These are the activations of a small neural network, seen along a few directions. Each row is one input.
In each table, some parts of the input vary, and every possible input appears once, in random order.
Descriptions start from the smaller parts, as in this example, which fits no table here: one of 4 places along a line, together with either a single point or one of 9 places around a ring or (one of 2 separate values, together with one of 5 places around a ring).
Shared parts are said once, and a part with two or three values counts as separate values.
(in the rows, 128 means zero)

Table:
r1: [155  99 126 152 133 138 141  93 137 116 133 126 145  65 148 143  88 120]
r2: [ 92 166 160 108 130 137  89 105 134 150 117 159  77 179  85  91 167 142]
r3: [ 86 168 145 123 146 112 112  82 110 141 104 153 112 167  87 103 154 132]
r4: [ 90 163 153 114 136 125 106  87 110 146 100 159 105 172  87  97 161 135]
r5: [  6 175  84  68  78  92 228 123  45 152 172 104 138  99  56  88 187 116]
r6: [ 97 158 123 121 166  88 133  58  87 145 108 141 119 161  74 118 136 119]
r7: [ 88 165 136 116 142 132 107  88 125 160 113 153  95 182  90  97 157 149]
r8: [156 108 138 120 121 121  89 205 155 129 133 129 122 151 158 133 133 135]
r9: [147 100 131 153 116 151 139  95 152 116 135 128 141  79 157 143  98 115]
r10: [155 118 129 133 140 110 120 189 130 114 125 128 148 143 149 152 110 125]
r11: [ 91 161 149 105 139 136  97  99 129 150 115 148  74 185  86  98 164 146]
r12: [155 112 142 156 109 175 120 116 167 129 144 111 124  90 160 130 118 149]
r13: [153 102 139 148 113 171 123 108 146 117 130 111 131  86 161 137 117 136]
r14: [160 111 110 136 156  95 133 177 114 115 120 127 153 129 132 156  94 104]
r15: [159 114 132 121 127 117 111 191 132 122 116 131 140 145 152 148 120 127]
r16: [ 91 160 141 111 147 129 112  81 105 147 102 148 105 178  85 106 161 136]
r17: [166 119 120 120 139 117 119 185 126 120 121 122 138 148 155 152 125 123]
r18: [ 88 169 149 118 132 131 100  93 130 160 113 163  97 176  89  91 158 148]
r19: [158 112 119 134 141 108 134 176 129 115 128 133 154 146 142 154 101 101]
r20: [163 115 105 133 152 105 142 170 124 112 129 123 150 148 146 159 109  98]
r21: [ 95 160 134 120 160  93 124  65  95 146 105 150 123 156  70 111 134 114]
r22: [ 90 159 130 120 151 104 135  62 103 140 104 146 114 175  83 112 145 112]
r23: [148  95 153 151  94 173  97 129 174 123 146 125 106  90 166 123 128 152]
r24: [ 89 163 141 121 146 108 126  69 111 143 104 153 118 169  79 105 144 108]
r25: [163 124 120 122 137 125 111 193 148 135 129 118 137 151 155 144 125 135]
r26: [157 121 132 126 123 123 103 197 151 137 128 130 138 148 155 142 121 139]
r27: [153  96 148 150 106 174 108 126 169 119 146 112 104  95 166 123 127 151]
r28: [ 85 129  48  70  62  93 226 228  62  98 189  82 179  84 123 121 132 105]
r29: [152 101 126 153 127 151 151  90 148 113 133 115 141  84 156 141  97 114]
r30: [ 85 164 134 121 155 110 119  76 105 141 103 143 109 173  88 110 151 136]
r31: [ 78 106  74  93  42 138 244 148  99  98 198  83 176  19 116 118 133 130]
r32: [148 102 145 148 100 167 113 112 151 120 129 124 129  80 163 137 116 140]
r33: [152 112 149 157  97 172 111 120 172 132 145 125 124  84 160 130 120 152]
r34: [151 110 135 155 125 156 134 104 146 110 132 109 136  81 163 139 108 134]
r35: [157  99 118 154 142 134 151  89 135 113 127 111 141  68 146 145  90 120]
r36: [162 110 126 116 133 124  96 200 151 127 134 116 120 156 158 138 136 132]
r37: [164 113  96 137 164  90 140 172 109 113 118 117 148 130 134 160 103 103]
r38: [161 123 115 132 152 108 128 183 125 112 128 117 144 145 152 157 117 122]
r39: [146 110 140 155 114 156 122 109 150 113 134 122 136  75 163 140 109 136]
- What is each input in this table made of? => one of 3 separate values, together with either a single point or (one of 2 separate values, together with one of 6 places along a line)
- The inputs of r6 and r37 match in every part but the choice among 3 separate values. If r7 is changed in the same way as r6 into r37, which row does it become? => r25
- Change only the place on the line of 6 in r26. List by row number the other rows that result. => r8, r10, r14, r15, r19

Table:
r40: [117 124  96  99 110  89 167 196  97 114 147 121 163 123 117 135 122 107]
r41: [121 121 109 113  98 136 159 159 117 115 150 107 142 103 141 129 133 126]
r42: [168 122 124 136 161 113 104 167 133 128 115 118 131 152 152 151 119 130]
r43: [124 109 128 146  92 152 158 105 132 116 149 110 149  49 150 132 114 131]
r44: [162 117 142 139 134 144  97 159 157 125 121 128 122 150 162 142 127 137]
r45: [124 122  92 111 124 106 167 171  93 113 144 101 150 106 128 140 126 123]
r46: [ 46 204 172 104 177 101  71  22  95 176  73 186  58 239  28  71 190 136]
r47: [172 107 142 151 142 149 107 126 163 117 119 132 124 136 158 145 107 120]
r48: [159 125 126 127 147  99 104 196 134 131 119 141 140 166 141 147 114 114]
r49: [128 108 106 127 106 136 169 124 126 109 151 109 144  92 141 133 115 112]
r50: [168 104 148 157 133 158  91 121 173 125 128 130 112 109 158 134 107 147]
r51: [127 105 117 133 100 146 157 119 138 126 159 105 132  64 139 126 120 132]
r52: [169 103 159 163 124 166  93 103 166 122 113 136 131  95 168 142 103 144]
r53: [  7 222 131  85 145  97 147  23  67 175 104 166  94 208  11  64 193 132]
- The inputs of r47 and r49 match in every part but one. If r46 is changed in the same way as r47 into r49, which row does it become? => r53
- What is each input in this table made of? => one of 2 separate values, together with either a single point or one of 6 places along a line
- Change only the choice among 2 separate values in r51. List by row number the other rows that result. => r50

Table:
r54: [120 146 144 127 143 110 100 125 121 144 108 149 122 153 111 122 134 134]
r55: [165  92 101 131 100 144 158 198 143 103 162  88 154  82 182 154 111 128]
r56: [ 67 191 156 113 170 117  92  36 103 169  88 160  73 207  55  86 179 146]
r57: [199  63  96 153 104 147 168 191 148  85 161  80 179  37 208 178  75 117]
r58: [ 95 146 119 108 123 100 144 136  94 134 128 135 137 128  96 118 139 125]
r59: [ 92 171 150 116 159 114 101  74 116 148  93 166  97 210  79 103 156 119]
r60: [ 41 191 129  95 149 104 135  48  78 160 111 146  89 182  42  80 181 137]
r61: [ 68 173 121  99 139 101 146  87  95 147 118 151 114 184  64  98 157 112]
r62: [150 112 149 147 115 152 108 126 160 125 127 139 131 111 152 132 112 134]
r63: [193  83 125 146 118 153 112 191 168 108 144 104 135  99 192 157 103 136]
r64: [123 113 124 127  94 138 150 138 132 119 148 123 144  88 139 127 121 122]
r65: [225  56 121 173 122 155 124 186 178  93 147  95 159  54 218 181  67 125]
- The inputs of r57 and r61 match in every part but one. If r65 is changed in the same way as r57 into r61, which row does it become? => r59
- What is each input in this table made of? => one of 2 separate values, together with one of 6 places along a line
